A small network was shown many inputs. Here are its activations along a few directions, one row for each input.
Each table varies a few parts of the input and shows all the possible inputs, shuffled.
Descriptions start from the smaller parts, as in this example, which fits no table here: one of 3 separate values, together with either a single point or one of 9 places around a ring or (one of 5 places around a ring, together with one of 6 places along a line).
Shared parts are said once, and a part with two or three values counts as separate values.

Other details of the inputs vary at random and push rows far along two fixed directions, the same in every table; ignore that.

Rows:
x1: 152 -70 354 236 -52 -98 348 -428 46 309 138 68 -325 -303
x2: -333 321 38 78 33 2 -81 211 -190 47 -26 31 -14 163
x3: -269 84 -94 133 211 105 132 210 -177 53 -32 -49 -26 282
x4: 177 62 -255 -519 -723 235 -581 364 155 -495 -347 -165 528 132
x5: -295 329 19 131 -51 61 -52 163 -219 27 -92 30 -27 229
x6: 119 -568 156 -638 -631 -102 62 -425 125 -250 -31 142 483 -253
x7: -261 129 -99 65 274 28 100 213 -139 52 34 -88 11 278
x8: -8 -58 -159 319 137 -319 -420 120 -279 -200 22 310 -88 286
x9: -153 -146 100 127 -50 -391 446 -466 -282 -15 333 215 -150 -171
x10: -24 -62 -51 -287 -78 49 489 -291 83 -60 205 -184 208 -267
x11: -335 325 17 35 30 -40 -74 230 -101 -2 -4 23 45 154
x12: 253 99 43 250 33 -222 153 -397 106 94 439 0 -348 -485
x13: 68 240 -101 269 116 -68 -383 257 -78 -73 -52 61 -202 55
x14: -103 142 167 157 -102 -44 477 -380 -92 147 300 28 -212 -361
x15: -108 110 236 166 228 -38 -282 237 -45 203 -235 161 -106 202
x16: -249 111 -91 85 243 61 122 218 -183 65 -15 -75 -17 278
x17: 182 -350 115 -260 13 -8 306 -364 260 173 102 -130 103 -312
x18: 155 34 -244 317 231 70 -170 175 -112 -56 -88 -42 -222 213
x19: 322 -231 -187 -97 -210 120 222 -256 181 -140 198 -110 -74 -331
x20: -138 135 228 127 323 -94 -333 196 7 218 -178 153 -51 180
x21: 210 -276 194 256 176 -52 517 -439 81 340 123 -53 -336 -181
x22: 138 80 -239 -588 -602 176 -618 400 230 -480 -227 -138 592 74
x23: -90 167 168 79 -21 -174 483 -418 -22 154 371 -16 -116 -455
x24: -123 127 231 143 264 -69 -305 227 6 189 -181 151 -78 205
x25: 30 -79 -61 -213 -257 155 540 -289 3 -93 82 -173 104 -157
x26: -131 79 233 225 189 13 -266 217 -36 194 -244 180 -110 205
x27: 220 -439 59 -662 -437 201 228 -267 378 -104 -116 -156 396 -273
x28: 109 66 -244 234 424 -16 -234 198 -41 -19 29 -8 -147 142
x29: -45 -143 74 204 370 82 -76 194 -3 211 -256 65 -85 294
x30: 113 55 -246 240 358 3 -211 217 -32 -36 27 -15 -177 167
x31: 23 -273 -69 -790 -346 324 -392 377 268 -248 -426 -167 717 297
x32: 48 208 -105 326 83 -27 -366 235 -73 -79 -71 76 -209 53
x33: 346 -205 -188 -148 -179 74 217 -241 177 -127 219 -125 -66 -339
Description of these inputs: one of 3 separate values, together with either a single point or (one of 2 separate values, together with one of 5 places along a line).
Changing only the choice among 3 separate values turns x22 into x11. The same change can be made to x13. Which row results? -> x2
Which other rows does x6 become when the choice among 3 separate values takes its other values? List them by row number. -> x8, x9
Which other rows does x24 become when the choice among 2 separate values takes its other values? List them by row number. -> x31

Rows:
x34: 132 -192 291 107 103 -123 409 -451 100 322 200 26 -238 -344
x35: 18 -45 342 179 -145 -295 274 -443 -48 182 248 224 -244 -378
x36: 75 75 -190 364 373 -74 -334 244 -149 39 -1 26 -276 258
x37: -152 6 142 267 396 -19 -235 205 -108 247 -174 122 -111 332
x38: -46 41 -20 -479 -750 -53 317 -293 55 -313 95 -69 378 -366
x39: 363 -190 -138 -446 -534 154 62 -190 328 -277 92 -177 249 -395
x40: -61 339 -55 429 177 -223 -466 230 -197 -104 50 206 -209 127
x41: -229 -1 -237 -564 -328 256 -211 396 33 -331 -328 -137 568 317
x42: 178 -295 260 81 113 -129 426 -502 70 233 246 54 -193 -292
x43: -229 95 -173 -519 -294 284 -216 450 34 -284 -332 -158 558 295
x44: -20 -18 57 149 109 -26 620 -393 -47 141 285 -46 -247 -315
x45: -273 165 -98 266 424 8 -11 255 -289 96 -50 45 -128 371
x46: -145 86 182 254 393 -41 -232 220 -73 288 -197 84 -133 315
x47: -301 296 -18 290 394 26 -22 285 -212 147 -104 -9 -161 317
x48: 359 -254 -185 -445 -527 127 63 -223 318 -313 98 -161 249 -363
x49: -137 -43 128 235 394 -66 -204 207 -88 213 -160 141 -107 344
x50: 341 -109 -40 243 33 -73 319 -453 85 93 353 -47 -376 -451
x51: 127 45 -250 -410 -330 267 -558 457 188 -379 -320 -124 420 227
Changing only one part turns x51 into x46. The same change can be made to x40. Which row results? -> x35
What do these inputs look like to the network? -> one of 3 separate values, together with either a single point or one of 5 places along a line
